A small network was shown many inputs. Here are its activations along a few directions, one row for each input.
In each table, some parts of the input vary, and every possible input appears once, in random order.
Descriptions start from the smaller parts, as in this example, which fits no table here: values(2) and (point or ring(11) or (line(4) and ring(5))).
Shared parts are said once, and a part with two or three values counts as separate values.

Other details of the inputs vary at random and push rows far along two fixed directions, the same in every table; ignore that.
To show where, the next rows are all for the same input, with only those details redrawn:
.01,-.06,.06,-.01,.08,-.04,.02,-.06,-.07,-.01,.04,.06,-.06,.08,.15,-.06
-.13,.16,.05,.21,-.33,-.05,.06,.11,-.05,-.01,.25,-.39,.23,.11,-.13,.20
-.15,.53,.28,.02,.04,.12,.58,.27,.13,.20,-.77,-.06,-.20,.03,-.38,-.41
-.13,.16,.05,.20,-.33,-.05,.06,.11,-.05,-.01,.25,-.39,.23,.11,-.13,.20

Table:
r1: .07,-.05,-.11,.00,.16,-.02,-.15,.01,-.01,.00,-.02,.06,.01,-.08,.04,-.06
r2: -.18,.51,.14,.03,.05,.15,.41,.28,.31,.28,-.87,-.08,-.25,-.02,-.50,-.38
r3: .04,-.04,-.03,.02,.14,-.06,-.04,-.04,-.05,-.03,.02,.08,.04,-.14,.11,-.08
r4: -.30,.11,.00,-.32,-.47,.42,.06,-.06,-.02,.12,.26,-.22,.40,-.17,-.34,.52
r5: .03,.00,.02,-.21,-.04,.51,-.05,-.05,.01,.18,.28,.41,-.01,-.04,-.11,-.01
r6: .01,-.06,.06,-.01,.08,-.04,.02,-.06,-.07,-.01,.04,.06,-.06,.08,.15,-.06
r7: -.02,-.09,-.04,.07,.13,.00,-.02,-.05,.00,-.01,.01,.08,-.01,-.01,.12,-.05
r8: .17,-.05,-.10,.00,.12,-.01,-.05,.00,-.04,-.10,-.05,.12,-.04,-.05,.02,.07
r9: .05,-.11,.05,.01,.10,-.01,-.04,-.07,-.07,-.02,.03,.05,-.06,.12,.04,-.10
r10: .02,-.15,-.06,.10,.15,.04,-.09,-.07,.01,.00,.00,.06,-.01,.03,.02,-.10
r11: .03,-.06,-.02,-.04,.10,-.01,-.10,-.01,-.04,.00,.00,.05,-.09,.14,.08,-.04
r12: .01,-.10,-.12,.04,.15,.04,-.14,.00,.04,.02,-.03,.06,-.04,.05,.05,-.04
r13: .02,-.06,.02,-.08,.04,-.06,-.13,-.08,.02,.04,-.01,.04,-.15,.12,.07,-.02
r14: -.16,.10,-.10,.12,-.37,-.04,-.01,.13,.14,.01,.22,-.39,.23,.04,-.19,.22
r15: .12,-.09,-.01,-.03,.01,-.05,.01,-.02,-.02,-.13,-.06,.14,-.04,-.11,.10,.07
r16: -.01,-.09,.07,-.07,-.01,-.05,-.03,-.04,-.02,-.02,-.02,.07,-.07,.09,.17,-.05
r17: .14,-.05,-.02,.03,.11,-.04,.06,-.04,-.07,-.13,-.01,.12,-.02,-.12,.08,.05
r18: .01,-.08,.01,-.17,-.01,-.07,-.01,-.06,.05,-.01,.02,.04,-.11,.10,.13,-.04
r19: -.09,.16,-.09,.17,-.31,-.10,-.14,.12,.06,.05,.20,-.40,.23,-.08,-.25,.23
r20: -.04,-.13,-.03,.00,.04,-.02,-.07,-.03,.06,-.01,-.05,.09,-.02,.00,.14,-.04
r21: .18,-.10,-.03,.05,.12,-.01,.00,-.06,-.06,-.12,-.02,.12,-.01,-.08,-.02,.02
r22: .01,-.08,-.02,-.04,.05,-.08,-.08,-.01,.00,-.03,-.04,.09,.02,-.13,.12,-.06
r23: .14,-.08,-.08,-.13,.00,-.07,.03,-.03,.04,-.12,-.02,.11,-.08,-.10,.06,.07
r24: .15,-.05,-.07,-.04,.05,-.07,-.08,-.06,.02,-.06,-.05,.11,-.11,-.08,.01,.10
r25: .03,-.08,-.09,-.14,.05,-.10,-.06,-.02,.07,-.01,.01,.07,-.02,-.13,.08,-.06
r26: .08,-.10,-.04,.05,.16,-.03,-.10,-.06,-.04,-.02,.01,.06,.04,-.11,.00,-.12
Describe the family of inputs behind these rows.
Answer: values(2) or (line(4) and ring(6))
Change only the ring(6) part in r22. List by row number the other rows that result.
Answer: r1, r3, r19, r25, r26

Table:
r27: -.02,-.01,-.02,-.11,.02,.09,.03,-.01,.06,.04,-.04,.11,.00,-.09,.00,-.03
r28: .07,.01,.01,.01,.04,-.05,.03,.03,-.01,-.05,-.10,.06,-.07,.01,.04,-.02
r29: -.05,-.03,-.01,-.10,.05,.13,.01,-.04,.03,.04,-.08,.08,.00,-.04,-.01,.01
r30: .07,.00,-.01,-.02,.05,-.06,.01,.02,.02,-.02,-.10,.02,-.09,.00,.03,-.02
r31: .05,-.02,-.03,-.02,.04,-.07,-.02,.02,.03,-.03,-.12,.03,-.06,-.02,.01,-.05
r32: -.27,.64,.16,.21,-.40,.07,.44,.39,.17,.17,-.37,-.55,.12,.07,-.60,-.05
r33: .00,-.02,.03,-.09,.05,.14,.06,-.05,-.04,.02,-.04,.09,-.01,-.01,-.03,-.01
r34: .01,-.02,-.05,.04,.10,-.01,.00,.00,.04,-.01,-.09,.05,-.03,-.04,.00,-.06
r35: .00,.00,.00,-.13,-.01,.07,-.01,-.01,.05,.04,-.03,.11,-.04,-.06,-.03,-.04
r36: .03,.00,.03,-.09,.01,.10,.07,-.02,.00,.01,-.01,.12,-.02,-.06,-.01,-.04
r37: .02,-.02,.06,-.01,.05,-.05,.08,-.03,-.03,-.03,-.07,.03,-.04,.01,.05,-.06
r38: .06,.01,-.01,.05,.08,-.01,.02,.01,.00,-.03,-.06,.08,-.07,.02,-.01,-.05
r39: -.03,-.21,-.11,.10,-.17,-.14,-.23,-.10,-.07,-.12,.45,-.19,.21,.02,.17,.29
r40: .03,.02,-.02,.04,.11,-.02,-.01,.00,-.02,-.01,-.06,.05,-.03,-.06,-.01,-.07
r41: .01,-.02,.01,.02,.05,.00,-.05,.00,.03,.04,-.07,.04,-.06,.03,.01,-.11
r42: -.01,-.01,.01,-.12,.04,.12,.01,-.04,.01,.06,-.05,.08,-.07,.01,-.03,.02
r43: .05,-.20,-.17,.13,-.15,-.12,-.32,-.08,-.06,-.11,.50,-.16,.19,.04,.08,.28
r44: .06,.01,-.03,.02,.08,-.02,-.01,.00,.03,.01,-.07,.04,-.09,.01,-.02,-.04
r45: -.05,-.20,-.12,.09,-.15,-.11,-.25,-.07,-.07,-.09,.48,-.19,.22,.06,.18,.25
r46: .04,.01,.00,.00,.08,-.06,.01,.01,-.03,-.03,-.10,.03,-.03,-.07,.03,-.04
r47: -.03,-.01,.01,-.04,.05,-.04,-.01,.00,.02,.02,-.07,.01,-.06,.05,.04,-.10
r48: .01,.00,.05,-.01,.03,-.05,.06,-.02,-.01,-.03,-.08,.05,-.07,.04,.06,-.03
r49: -.02,-.02,.00,-.13,.03,.11,-.02,-.04,.02,.05,-.07,.08,-.03,-.01,-.05,-.01
r50: .00,.00,.05,-.01,.07,-.02,.06,.00,-.03,.00,-.04,.03,-.04,.05,.06,-.10
r51: -.02,.01,.02,-.10,.07,.12,.01,-.05,-.03,.05,-.06,.09,.01,-.06,-.02,.00
r52: .02,.01,.01,-.13,.00,.08,.02,-.01,.05,.05,-.02,.11,-.07,-.04,-.01,-.01
r53: -.03,.02,.03,-.02,.09,-.04,.02,.00,-.03,.03,-.05,.02,-.02,.00,.06,-.10
r54: .07,-.01,.00,.05,.10,.00,.04,.00,-.01,-.03,-.05,.05,-.04,-.01,-.02,-.07
r55: -.23,.44,-.01,.35,-.60,-.03,.19,.35,.09,.00,.08,-.73,.40,-.01,-.52,.31
r56: -.01,.00,.03,-.09,.03,.13,.03,-.03,-.02,.03,-.05,.12,-.05,.02,-.02,.02
r57: -.01,-.17,-.08,.10,-.16,-.15,-.23,-.10,-.12,-.12,.47,-.19,.22,.00,.16,.29
r58: .01,.02,.02,-.10,-.01,.09,.05,.00,.01,.02,-.01,.14,-.05,-.03,.00,-.01
r59: .01,.03,.01,-.10,.03,.08,.03,-.02,.00,.04,-.02,.12,.01,-.10,.00,-.04
r60: -.01,-.17,-.08,.10,-.18,-.12,-.24,-.07,-.11,-.12,.53,-.16,.18,.13,.19,.27
r61: .00,.01,.03,.04,.09,.00,-.01,.00,-.02,.04,-.05,.05,-.02,-.02,.03,-.10
r62: -.01,-.03,.02,-.04,.03,-.07,.01,-.03,.03,.00,-.10,.02,-.06,.00,.03,-.06
r63: .03,-.01,.05,.05,.07,.02,.03,.00,-.02,.01,-.04,.05,-.04,.03,.03,-.11
r64: .03,.00,.02,.02,.06,.01,-.02,.00,.03,.04,-.05,.04,-.09,.05,.03,-.08
r65: .02,.01,.04,.05,.05,.01,.01,.01,.00,.01,-.05,.07,-.07,.07,.04,-.08
r66: .08,-.01,.02,.01,.07,-.04,.06,.01,-.03,-.06,-.09,.03,-.04,-.02,.03,-.05
r67: .01,-.01,.03,-.03,.04,-.06,.03,-.03,.02,.00,-.09,.01,-.09,.02,.05,-.03
r68: -.02,-.03,-.01,.04,.07,.01,-.01,.01,.03,.04,-.07,.04,-.03,.00,.04,-.09
Describe the family of inputs behind these rows.
Answer: ring(6) and (values(2) or ring(5))
Changing only the ring(6) part turns r52 into r59. The same change can be made to r32. Which row results?
Answer: r53
Changing only the ring(6) part turns r60 into r50. The same change can be made to r58. Which row results?
Answer: r36
Change only the values(2) part in r33. List by row number the other rows that result.
Answer: r36
Which other rows agree with r39 in the ring(6) part? List them by row number.
Answer: r27, r29, r34, r45, r55, r68
Change only the ring(5) part in r30. List by row number the other rows that result.
Answer: r32, r44, r64, r67
